grid =
[[133 125 141 128 110 138 130 112 130]
 [138 114 111 106 118 114 129 132 107]
 [130 110 135 114 112 117 145 132 131]
 [132 149 112 132 132 132 106 124 120]
 [113 123 106 140 146 144 109 110 143]
 [133 121 141 125 108 138 129 111 129]
 [142 107 136 113 110 149 114 106 116]
 [106 146 138 145 121 124 132 125 146]
 [106 145 139 145 121 124 132 124 146]
 [134 109 132 121 138 134 148 141 128]
 [142 107 135 113 110 149 113 106 116]
 [113 124 106 140 146 144 109 110 143]
 [106 146 144 144 108 110 144 140 145]
 [107 108 134 119 109 139 138 140 126]
 [133 133 124 128 143 110 136 148 127]]
Indices start at 0.
The entry at row 0, column 1?
Answer: 125
The entry at row 1, column 0 -> 138
The entry at row 2, column 2 is 135
The entry in row 0 and column 0 -> 133
The top-right entry -> 130
The entry in the bottom-right corner?
Answer: 127
The entry just left of the centre entry -> 145
The entry directly above the centre entry is 110
The entry in row 0 and column 2?
Answer: 141
The entry just right of the centre entry: 124
The entry at row 2, column 1 is 110
The bottom-left entry: 133
The entry in row 2 and column 0 -> 130
The entry at row 1, column 1?
Answer: 114
The entry at row 1, column 2 is 111
The entry at the centre?
Answer: 121

Questions about the array below.
1) Read off the first entry of the largest entry's row.
2) Read off the bottom-left entry.
3) Read off the second entry on the main diagonal.
4) Read off the third entry on the diagonal from the top-right corner.
5) Read off the largest entry in the last column.
6) Read off the fifth entry from the end, reading row by row.
7) Read off the second entry on the diagonal from the top-right corner.
8) Read off the entry in the top-right corner.
[[134 131 124 111 116 118 126 133 143 150 138 130 126 118 116]
 [130 120 126 137 130 122 127 135 129 118 128 131 128 122 130]
 [131 133 130 129 127 126 126 123 121 119 122 125 126 124 127]
 [132 139 131 124 121 122 127 134 138 135 126 125 125 127 121]
 [134 138 131 130 126 122 122 118 117 116 124 127 129 133 126]
 [127 133 133 145 141 143 138 139 135 129 124 124 123 115 141]
 [122 117 124 124 129 132 133 137 140 143 135 130 129 126 129]
 [129 137 130 120 123 131 133 128 120 123 133 131 127 122 123]
 [126 116 129 141 128 119 127 137 131 114 125 132 130 121 128]
 [133 140 129 118 120 126 133 138 132 120 119 126 130 136 120]
 [126 121 124 117 121 120 123 123 125 129 131 130 131 135 121]
 [121 111 120 113 122 127 131 137 143 148 139 132 130 127 122]]
1) 134
2) 121
3) 120
4) 126
5) 141
6) 139
7) 122
8) 116

[[152 119 127 150 118 108 132 122 141]
 [148 140 147 126 122 143 124 144 122]
 [104 130 106 117 133 146 121 108 144]
 [154 137 118 124 120 114 134 109 144]
 [153 123 127 144 122 108 127 114 139]
 [115 116 116 142 145 119 106 113 144]
 [152 149 151 121 138 148 113 141 115]
 [135 110 145 150 144 111 112 140 114]
 [154 155 107 102 154 149 102 101 154]
 [131 110 144 150 143 112 111 140 114]
 [126 150 124 108 152 119 104 108 127]
 [131 117 129 151 111 133 146 115 140]]
The last entry, reading row by row -> 140
The entry directly below the largest entry is 110
Report the smallest entry in the last row.
A: 111
Report the last entry of the smallest entry's row.
A: 154
The maximum is 155
Report the fourth entry from the end, reading row by row.
A: 133
The entry directly above the largest entry is 110
Report the first entry on the diagonal from the top-right corner.
A: 141
Report the 2nd entry on the main diagonal.
A: 140
The smallest entry in the first row: 108
The largest entry in the first row is 152
Report the bottom entry of the column that holds the smallest entry.
A: 115
The bottom-left entry is 131
The top entry of the column that holds the largest entry is 119
The entry directly below the smallest entry is 140
Report the fourth entry in reading order.
A: 150
Report the entry just left of 155.
A: 154
Report the smallest entry in the first column.
A: 104
Report the third-last entry, reading row by row.
A: 146
The entry directly above the smallest entry: 140
The second entry on the diagonal from the top-right corner -> 144

W =
[[128 130 127 131 128 127 126 136 127 130 125 134 131 127 128 131]
 [129 127 121 132 121 126 127 120 130 130 126 131 124 131 127 126]
 [127 127 126 131 121 126 123 136 125 129 125 137 139 125 129 132]
 [129 127 133 127 135 130 126 133 126 126 130 127 132 121 130 122]
 [126 136 134 133 118 125 122 114 130 127 127 131 149 124 126 134]
 [127 130 135 127 139 129 132 128 129 129 127 125 126 130 127 131]
 [125 139 136 132 127 130 122 155 126 129 128 124 134 124 127 120]
 [129 123 113 128 125 127 127 119 127 128 130 130 124 127 130 125]
 [129 126 127 129 128 126 129 116 130 130 126 132 131 129 126 139]
 [126 125 126 122 143 131 131 149 124 130 133 134 125 126 130 129]
 [128 128 133 127 131 129 133 133 129 129 125 123 121 135 126 134]
 [128 121 110 135 107 125 122 126 125 129 121 134 129 130 128 125]
 [128 123 124 130 109 126 122 116 125 123 126 129 143 124 129 131]
 [127 132 138 128 138 129 130 129 129 128 129 125 128 127 129 120]
 [127 122 133 125 134 127 130 126 126 129 126 133 138 128 128 138]]
Counting starts at 0.
The entry in row 1 and column 2: 121
Which number is the entry in the top-left corner?
A: 128
The entry directly above the largest entry: 128
Which number is the entry in row 2 and column 0?
A: 127
The entry in the bottom-right corner is 138
The top-right entry: 131
The entry in row 1 and column 0 is 129
The entry just left of the smallest entry -> 135
The entry at row 0, column 2 is 127
The top entry of the column that holds the largest entry -> 136
The entry in row 0 and column 1 -> 130
The bottom-left entry is 127
Which number is the entry just left of the largest entry?
A: 122
Which number is the entry in row 2 and column 1?
A: 127
The entry directly below 109: 138
Which number is the entry in row 2 and column 2?
A: 126
The entry directly above the smallest entry is 131
Which number is the minimum?
A: 107

X =
[[109 118 108 120 118 120 120 129]
 [138 131 139 145 144 136 129 125]
 [115 123 113 115 115 115 125 124]
 [141 139 140 114 120 112 139 112]
 [137 130 138 147 145 138 129 126]
 [112 114 113 148 141 142 115 138]
 [123 120 125 156 149 146 119 136]
 [138 138 136 108 115 108 139 111]
 [139 139 138 110 117 108 139 111]
 [118 127 116 104 108 106 129 118]]
Counting starts at 0.
The entry just left of 140 -> 139
The entry in row 2 and column 1 -> 123
The entry at row 0, column 2: 108
What is the bottom entry of the column that holds the largest entry?
Answer: 104
The bottom-right entry is 118
What is the entry in the top-right corner?
Answer: 129
The entry in row 2 and column 0: 115
What is the entry just right of 110?
Answer: 117
The entry at row 0, column 0 is 109
What is the entry in row 1 and column 1?
Answer: 131
What is the entry directly above the smallest entry?
Answer: 110
The entry at row 2, column 2: 113
The entry in row 0 and column 1 is 118
The entry just left of the smallest entry: 116
What is the entry just right of 106?
Answer: 129
What is the maximum?
Answer: 156
What is the entry directly below 130?
Answer: 114
The entry in row 1 and column 0 is 138
The entry directly above the largest entry -> 148
What is the entry directly below the largest entry?
Answer: 108
What is the entry just right of 142?
Answer: 115

data =
[[124 101 113 119 136]
 [125 110 108 125 137]
 [131 156 145 136 119]
 [125 103 124 135 130]
 [134 126 130 139 120]
 [128 142 111 109 132]
 [135 135 133 142 125]
 [123 118 131 123 128]]
Find the top-right entry.
136
The smallest entry in the last row -> 118
Find the entry just right of the smallest entry.
113
The 2nd smallest entry -> 103
Find the entry directly below 134.
128
Find the last entry, reading row by row.
128
The entry just right of the largest entry: 145
Find the smallest entry in the last column.
119
Find the 2nd entry on the main diagonal.
110
The 2nd entry from the end, reading row by row is 123
The smallest entry in the first row: 101
The 1st entry in reading order -> 124
Find the entry directly above 120.
130
Find the entry in the bottom-left corner.
123
The 2nd entry on the diagonal from the top-right corner is 125
The largest entry is 156

a =
[[142 109 123 144 114 109 149 120 134 119 132 113]
 [149 148 142 131 143 144 144 148 149 124 123 139]
 [112 113 115 113 113 118 108 108 108 132 135 118]]
Indices start at 0.
Give the entry in the top-right corner.
A: 113
Give the entry in the bottom-left corner.
A: 112
The entry in row 0 and column 2 -> 123
Give the entry in the top-left corner.
A: 142
Give the entry in the bottom-right corner.
A: 118
The entry just right of 131 is 143
Give the entry in row 1 and column 1.
A: 148
The entry in row 0 and column 1 is 109
Give the entry just left of 124.
A: 149
Give the entry at row 2, column 2.
A: 115
